Each row below holds a small network's activations on one input, seen along a few directions.
In each table, some parts of the input vary, and every possible input appears once, in random order.
A made-up example of a description, with smaller parts first: one of 4 places along a line, together with either a single point or one of 9 places along a line or (one of 3 separate values, together with one of 5 places around a ring).
Shared parts are said once, and a part with two or three values counts as separate values.
In the rows, zero is written as 128.

Other details of the inputs shift rows strongly along two fixed directions, in all tables alike. That doesn't count.
To show where, the next rows are all for the same input, with only those details redrawn:
[100  94 158 123 132 123 150 118 127 120 149 143 118]
[104 111 147 121 148 130 144 141 171 140 180 138 136]
[ 97  80 166 125 119 116 155  98  92 103 124 146 102]
[109 129 139 120 145 126 136 140 171 145 175 130 138]
[117 145 139 127  89  91 118  74  57 117  73 117  99]
[124 173 122 122 121 106 108 120 140 155 133 111 135]

A family of inputs:
row 1: [206 197 100 197 192 179  99 122 114 205 152 120 124]
row 2: [142 129 125 139  69 120 124 103  75  83  65 137 100]
row 3: [119 163 108 123 132 107  83 131 130 147 133 104 130]
row 4: [130 110 163 121 112 145 138 132 133 110 120 128 113]
row 5: [105 110 117 139 135 128 146 148 171 124 181 160 146]
row 6: [117 145 139 127  89  91 118  74  57 117  73 117  99]
row 7: [160 177 116 111 121 116 103 116 148 151  95  91 160]
row 8: [ 94 115 110 117 154 142 145 161 159 130 171 164 138]
row 9: [139 116 145 122 127 150 152 169 171 113 174 142 141]
row 10: [133 102 129 113 162 144 115 152 174 127 147 110 162]
row 11: [119  95 125 119 134 172 132 175 172 124 159 126 129]
row 12: [116 156  92 126  94 104  94 106  74 140  84 106 113]
row 13: [101  70 159 130 117 115 176 111  87  86 147 163 112]
row 14: [153 179  78 105 129 126 103 135 138 140  87 117 158]
row 15: [164 173  85 127 110 113 103 123 150 135  97 114 167]
row 16: [151 118 130 114 142 133 147 150 171 128 157 133 174]
row 17: [180 124 119 215 221 153 158 172 146 182 155 131 107]
row 18: [148 181 112 121 113 131  71 146 137 136 105  86 128]
row 19: [109  68 147 117 119 160 162 140  98  72 109 170  96]
row 20: [150 162  81 113 121 130  93 130 138 150  91  87 157]
What do these inputs look like to the network? -> either one of 2 separate values or (one of 3 separate values, together with one of 6 places around a ring)

A family of inputs:
row 21: [139 228  90 107 102  91  74 128 157 170 113  84 156]
row 22: [168 224  80 142 131 112  80 135 146 180 110  91 147]
row 23: [130  89 145 140 164 154 161 149 162 131 178 153 135]
row 24: [154 170 113 144 103 109 108  86  60 133  64 113 113]
row 25: [106  68 154 105 132 146 156 147 167 100 165 149 140]
row 26: [101 104 148 110 110 116 135 109 114 109 126 135 125]
row 27: [163 220  91 139 119 119  79 121 119 170 100  94 133]
row 28: [110  33 180 144 137 152 179 110  80  82 130 169  86]
row 29: [140 140 114 140 172 151 126 165 193 164 185 131 155]
row 30: [108 110 135 115 101 120 138 120 113 100 121 142 119]
row 31: [129  98 143 148 107 118 136  82  32  99  60 129  82]
row 32: [109 141 123 105 147 129 124 163 209 153 186 121 162]
row 33: [142 236  73 110  97 104  71 137 156 165 115  93 157]
row 34: [145 146 119 142 129 123 126 113 102 137 101 121 121]
row 35: [134 100 146 151 105 113 139  79  33  93  61 133  88]
row 36: [156 188 114 145  96 105  96  90  58 134  56 100 103]
row 37: [140 139 111 138 176 149 126 167 192 163 184 130 154]
row 38: [ 96  87 137 111 139 142 153 160 176 114 175 151 139]
row 39: [145 156 121 141 131 129 115 127 119 144 115 119 119]
row 40: [111  35 173 148 142 146 175 118  88  88 133 161  94]
row 41: [144 141 117 137 170 146 135 168 195 163 182 132 155]
row 42: [105  75 144 101 145 149 149 158 181 110 174 146 150]
row 43: [137 115 139 149  96 113 128  75  27 101  56 126  83]
row 44: [162 217  85 141 127 120  79 131 134 177 113  91 141]
row 45: [108 121 142 112  76  89 121  67  39  92  55 121  99]
row 46: [ 82  30 186 114 115 123 176 105  94  70 131 161 104]
row 47: [125 139 121 103 138 137 121 169 207 139 173 119 167]
row 48: [144 146 120 145 121 119 115 114  91 135  94 116 111]
row 49: [133 190 100 116  64  84  91  90  64 118  46 104 113]
row 50: [113  99 141 106 108 129 133 119 119 100 115 133 131]
row 51: [112  90 145 106 116 130 141 131 135 100 125 136 132]
row 52: [127  87 140 137 170 154 159 151 159 132 177 153 136]
row 53: [ 96  83 155 107 141 136 154 147 181 119 188 147 143]
row 54: [165 228  83 136 131 121  76 135 141 180 115  90 141]
row 55: [122  83 140 139 170 157 151 155 158 133 178 147 129]
row 56: [137 108 140 149 106 116 135  80  42 101  68 134  91]
row 57: [101  94 136 112 113 126 143 125 116  98 128 148 121]
row 58: [ 98  84 143 113 138 141 156 162 179 110 183 154 141]
row 59: [123 138 116 102 142 140 120 169 208 143 169 118 167]
row 60: [170 224  87 140 130 114  89 136 148 177 118  93 151]
row 61: [108  38 174 143 146 153 176 117  89  90 129 163  90]
row 62: [139 138 113 140 175 149 129 168 195 164 181 127 152]
What do these inputs look like to the network? -> one of 6 places around a ring, together with either one of 3 separate values or one of 4 places along a line
Changing only the place on the ring of 6 turns row 25 into row 42. The same change can be made to row 30. Which row results? -> row 57
Changing only the place on the ring of 6 turns row 31 into row 48. The same change can be made to row 62. Which row results? -> row 22
Which other rows does row 52 become when the place on the line of 4 takes its other values? List them by row number. -> row 37, row 54, row 55
Which other rows does row 49 become when the choice among 3 separate values takes its other values? List them by row number. -> row 21, row 51
Which other rows agree with row 26 in the place on the ring of 6? List them by row number. -> row 24, row 27, row 29, row 33, row 44, row 50

A family of inputs:
row 63: [148 178 100 140  85 108  78  93  47 128  46  95  94]
row 64: [108 179  91  85 113  97 103 184 236 147 164 101 182]
row 65: [165 186  87 129 149 143 113 168 190 162 156 122 170]
row 66: [148 184  82 141  88 101  89  83  45 130  46 107 114]
row 67: [ 89  34 159 133 167 156 191 139 133 100 176 186 112]
row 68: [102  14 171 133 174 159 172 136 139 101 171 157 124]
row 69: [147 202 107 141 145 134 101 173 205 180 186 108 151]
row 70: [136 197  98 128 155 140  98 177 198 185 173 107 144]
row 71: [122  31 183 143  92 141 173  79  11  46  50 158  60]
row 72: [101  36 171 145 155 148 194 137 135  94 189 189 117]
row 73: [109 180 113  68 111 132  92 152 214 149 182 113 183]
row 74: [105  26 191 140 162 143 189 128 140 106 183 164 120]
row 75: [169 167 122 134  93 101 101  73  51 121  28  94 116]
row 76: [142 179 118 132 103  89  97  72  46 141  44  91 107]
What do these inputs look like to the network? -> either one of 2 separate values or (one of 3 separate values, together with one of 4 places along a line)
Which other rows does row 68 become when the choice among 3 separate values takes its other values? List them by row number. -> row 63, row 66
Which other rows belong to the same alternative as row 73? List them by row number. -> row 64
